These are the activations of a small neural network, seen along a few directions. Each row is one input.
In each table, some parts of the input vary, and every possible input appears once, in random order.
A made-up example of a description, with smaller parts first: ring(5) and (point or line(11) or (values(3) and line(6))).
Shared parts are said once, and a part with two or three values counts as separate values.

Other details of the inputs vary at random and push rows far along two fixed directions, the same in every table; ignore that.

Rows:
r1: [  3 -15  -1   6  17  12  -5   2  -8  -1 -11]
r2: [-13  21   4 -11 -10 -26  11  -1   6  -4   7]
r3: [ 23   0   4  19   7   4  -1 -35  18 -10 -18]
r4: [-13 -30   5  -2  -9   3  -7   2 -11  20  -4]
r5: [  9 -12   6  14   8   8   5 -21   9  10 -21]
r6: [  6 -14   3   9  20  11  -6   6  -4   2  -7]
r7: [  0 -15  -4   4  18   8  -9  -2  -1   9  -8]
r8: [  5  46  -1  -4  14 -24  16   3  11 -29  -1]
r9: [-25   8   9 -27 -19 -23   0  42 -14   0  27]
r10: [ -1 -14   1   7  17  16  -4  -2  -7  -3  -8]
r11: [-17  25   9 -19 -12 -18  11  18  -3 -13  12]
r12: [  3 -14  -7  15  20   8   2 -24   7   2 -19]
r13: [ -7 -36   3  -2 -15   3 -21  -3 -12   8   5]
r14: [  6 -15  -6  16  21   6   0 -22   8   4 -15]
r15: [ 22   0   4  19   7   5  -1 -35  18 -10 -18]
r16: [  8  33  -4  -2   3 -19  18 -19  10  -6   5]
r17: [-17 -35  -8  -1   4   3 -12   1 -13  14   2]
r18: [-17   1   4 -28 -25 -22 -12  37  -7 -12  35]
r19: [ 10  52   0  -8   5 -13  25 -10  11 -23   8]
r20: [ -5 -27  -5  -5  -6   6  -7  -2 -18  22   9]
r21: [  5 -12   5  13   6   9   6 -22   8   9 -24]
r22: [  7  45   5  -8  -4 -16  13 -10  23 -38   4]
r23: [-10 -28  12  -3  -2  15  -7  17 -12  15   2]
r24: [ 18  14   1  25  13  23   6 -15  17  -1 -19]
r25: [ -9 -24  -7   9 -12   7 -12   3 -10  19   3]
r26: [-13  13  -1 -27 -14 -19   2  34 -16   2  36]
r27: [ 25   2   8  15  12  18   2 -21  24 -16 -15]
r28: [  6 -25  -2  -6  -1  15  -6  17 -20  15   7]
r29: [  5  53  -5   1  -4 -14  16   1  15 -22  -2]
r30: [ -2 -31   2  -7 -10   9 -24   8  -7   8   5]
r31: [ 28   2   3  13  10  16   2 -20  19 -18 -23]
r32: [ 20  -5  -3   8  16  18   1 -15   3  14 -12]
r33: [-19  14  -6 -18 -25 -17  -5  40 -15  -2  23]
r34: [ 31   2   3  14  11  14   3 -15  21 -18 -22]
r35: [-11 -29   6  -7  -5   8 -12  15 -12  23  -2]
r36: [-12 -26  -8   7 -13  10 -12   3 -12  21   1]
r37: [  1  42  -7   3  16 -27  20 -23  24 -22  -3]
r38: [  6  -6  -8  23   2  15   1 -21   8   9 -19]
r39: [  3 -23  -3  -8  -2  15  -5  14 -21  14   7]
r40: [-25  10   6 -29 -21 -23   2  36 -16  -4  20]
r41: [ -7 -33   2  -1 -14   2 -19  -4 -10   6   4]
r42: [ 11 -11   2   3  10  20   1  -1  -5  11   3]
r43: [ -6 -29  -5  -4  -6   7  -6  -2 -19  21   7]
r44: [-10  32  -7  -7 -11 -15   1  12   5  -2  10]
r45: [-11  22   7 -20 -12 -22  10  26  -4 -10  10]
r46: [ 10  -2  -2  20   6  28  -1 -10   3   2 -18]
r47: [ -1 -16  -1   8  -5  17 -12  20  -9  15   2]
r48: [-24  15   1 -19  -2 -22  -2  26 -10 -11  28]
r49: [ 15  48  -4   2   8 -22  25 -28  19 -14   1]
r50: [-10  27  -9   0 -13 -19   7  -2   7  -4   9]
Description of these inputs: values(5) and (point or line(4) or ring(5)).
Changing only the values(5) part turns r8 into r33. The same change can be made to r7. Which row results?
> r44
Changing only the values(5) part turns r29 into r1. The same change can be made to r46. Which row results?
> r10
Change only the values(5) part in r48. List by row number the other rows that result.
> r23, r24, r27, r42
List by row number the other rows that have the values(5) part in common with r15.
> r3, r13, r18, r22, r27, r30, r31, r34, r41
Change only the line(4) part in r14. List by row number the other rows that result.
> r12, r17, r37
